These are the activations of a small neural network, seen along a few directions. Each row is one input.
Each table varies a few parts of the input and shows all the possible inputs, shuffled.
A made-up example of a description, with smaller parts first: one of 6 places along a line, together with either a single point or one of 11 places around a ring or (one of 3 separate values, together with one of 8 places around a ring).
Shared parts are said once, and a part with two or three values counts as separate values.
In the rows, 128 means zero.

Other details of the inputs shift rows strongly along two fixed directions, in all tables alike. That doesn't count.

A family of inputs:
x1: [ 51 169 186  42 120  67 211 123 181 194 141 146 101  82 202  88]
x2: [ 66 184 191  56 135  80 205 124 138 228 127 145 104  68 170 128]
x3: [ 74 178 197  43  92  87 206 116 196 210 122 149 114  94 210 100]
x4: [101 106  64  64 120  66 224  92 153 113 111  46 110 132 208  52]
x5: [181 102  81 140 145 135  78 146 108 118 117 123 145 128 121 126]
x6: [159  82  91 150 129 126  99 130 114  97 131 117 110 160 118 155]
x7: [139 197 191 147 126 167  92 151 110 178 152 192 170  87  95 165]
x8: [162  83  93 144 142 127  93 137 103 117 119 110 121 151 103 150]
x9: [148  73  92 138 139 129  73 133 129  96 129 125 123 153 127 151]
x10: [145 110  99 143 119 145  98 114 117  82 152 115 166 172 125  90]
x11: [126 213 223 156  92 174 141 121 135 156 176 192 173 139  83 153]
x12: [118 192 218 152 114 159 127 130 138 142 151 180 144 106  72 209]
x13: [146  73  96 150 114 129  84 140 141  85 139 118 124 169 128 123]
x14: [131 123  78 214 156 171 126 115 113 104  38 141  68 170  87  79]
x15: [141 106 100 163 120 131 120 129 110  84 160 117 132 171 108 113]
x16: [128 171 222 131 125 168  86 154 145 186 141 206 146 105  78 206]
x17: [177 116  91 157 143 138 104 129  89  98 119  78 138 123 111 129]
x18: [ 77  87  74  53 130  52 195 115 167 109 110  63  94 108 212  65]
x19: [142  98  89 153 141 125 105 121  90  91 147 115 130 156 113 135]
x20: [140 109  99 140 110 152 105 111 128  67 135 100 164 158 116 110]
x21: [132  91  95 140 147 133  81 129 103  89 144 126 141 148 124 133]
x22: [132  91 100 137 140 137  89 128 119  71 128 110 140 135 115 151]
x23: [143 211 203 160 118 159 107 142  99 187 149 187 163  94  82 173]
x24: [117 104  68  54 157  77 174 126 129 138  96  51 102  74 214  72]
x25: [ 74 167 190  61  94  73 227 132 191 204 133 147  75  94 193 122]
x26: [ 86  84  70  51 166  65 167 124 123 155 112  77 103 101 207  76]
x27: [114 176 217 133 129 175 100 150 132 152 140 177 158  90  77 201]
x28: [142  98  90 162 114 130 128 125 126  63 144  96 132 162 103 126]
x29: [127 101  79 208 157 185 115 111 126 102  42 156  78 150  93  68]
x30: [149  96  97 149 147 136 107 129  97  94 122  83 133 136  98 148]
x31: [140 200 228 157  72 175 135 132 154 166 158 196 157 142  91 172]
x32: [190 107  83 150 138 124  95 139  94 119 112 112 136 137 111 129]
Description of these inputs: one of 2 separate values, together with either a single point or (one of 3 separate values, together with one of 5 places along a line).
The inputs of x1 and x15 match in every part but the choice among 2 separate values. If x20 is changed in the same way as x1 into x15, which row does it become?
Answer: x4
Which other rows does x5 become when the place on the line of 5 takes its other values? List them by row number.
Answer: x3, x9, x13, x16
Which other rows does x26 become when the choice among 3 separate values takes its other values? List them by row number.
Answer: x16, x27

A family of inputs:
x33: [130 138 125 168 134 156 124 123 124 129  95 150 109 137 104 113]
x34: [116 106  82  83 141  86 168 119 128 130 112  77 112 113 180  85]
x35: [104 115 101  81 130  84 176 115 145 131 116  90 108 117 184  85]
x36: [138 125 128 137 125 135 111 133 121 125 141 135 140 137 121 131]
x37: [142 118 124 136 126 134 106 134 124 124 132 133 134 136 123 135]
x38: [132 119 129 135 132 136 105 136 127 123 129 136 132 131 117 138]
x39: [139 128 124 139 129 131 118 129 112 121 137 123 139 134 115 135]
x40: [139 124 123 135 127 139 109 130 122 120 135 130 145 134 123 127]
x41: [133 123 125 141 121 133 122 126 125 111 140 126 135 144 118 130]
x42: [143 125 123 139 130 134 114 132 117 122 129 124 132 131 116 142]
x43: [136 121 126 139 121 134 121 128 130 114 133 129 131 141 117 137]
x44: [127 119 130 139 127 138 118 127 130 113 131 131 128 139 115 140]
x45: [ 85 202 224  92 121 123 171 132 158 201 132 180 118  70 131 164]
What do these inputs look like to the network?
Answer: either a single point or (one of 3 separate values, together with one of 4 places along a line)
Which other rows does x36 become when the choice among 3 separate values takes its other values? List them by row number.
Answer: x39, x41
A walk changes only the place on the line of 4. It starts at x44 and steps to x43. List the rest of the walk in order.
Answer: x41, x35

A family of inputs:
x46: [133 112 121 132 140 132 105 136 117 117 132 125 130 126 117 146]
x47: [131 135 131 135 133 138 120 127 114 117 136 125 145 125 114 137]
x48: [145 107 107 134 135 125 105 133 114 121 132 123 129 137 130 131]
x49: [131 138 150 129 127 140 115 131 128 131 132 137 141 118 113 152]
x50: [145 127 127 130 124 134 110 132 122 131 133 131 140 134 123 136]
x51: [132 134 115 178 139 151 138 119 122 126  85 138  93 142  97 117]
x52: [131 139 151 135 111 136 123 132 138 118 150 137 139 133 116 143]
x53: [118 142 131 164 136 163 120 122 140 135  92 164 110 134 110 103]
x54: [ 59 191 200  44 111  78 226 116 175 208 134 142 108  76 193 113]
x55: [135  53  18  83 148  61 159 121 117  99 107  40 103 137 207  55]
x56: [132 103 114 131 127 122 111 132 126 109 139 124 129 146 123 136]
x57: [132 134 136 133 127 136 118 133 123 119 135 127 139 119 116 143]
x58: [138 145 143 135 123 139 121 130 117 137 143 141 147 127 116 134]
x59: [130 133 148 128 113 136 121 128 139 124 142 138 140 138 119 146]
What do these inputs look like to the network?
Answer: either one of 2 separate values or (one of 3 separate values, together with one of 4 places along a line)
Which other rows does x59 become when the place on the line of 4 takes its other values? List them by row number.
Answer: x52, x54, x56
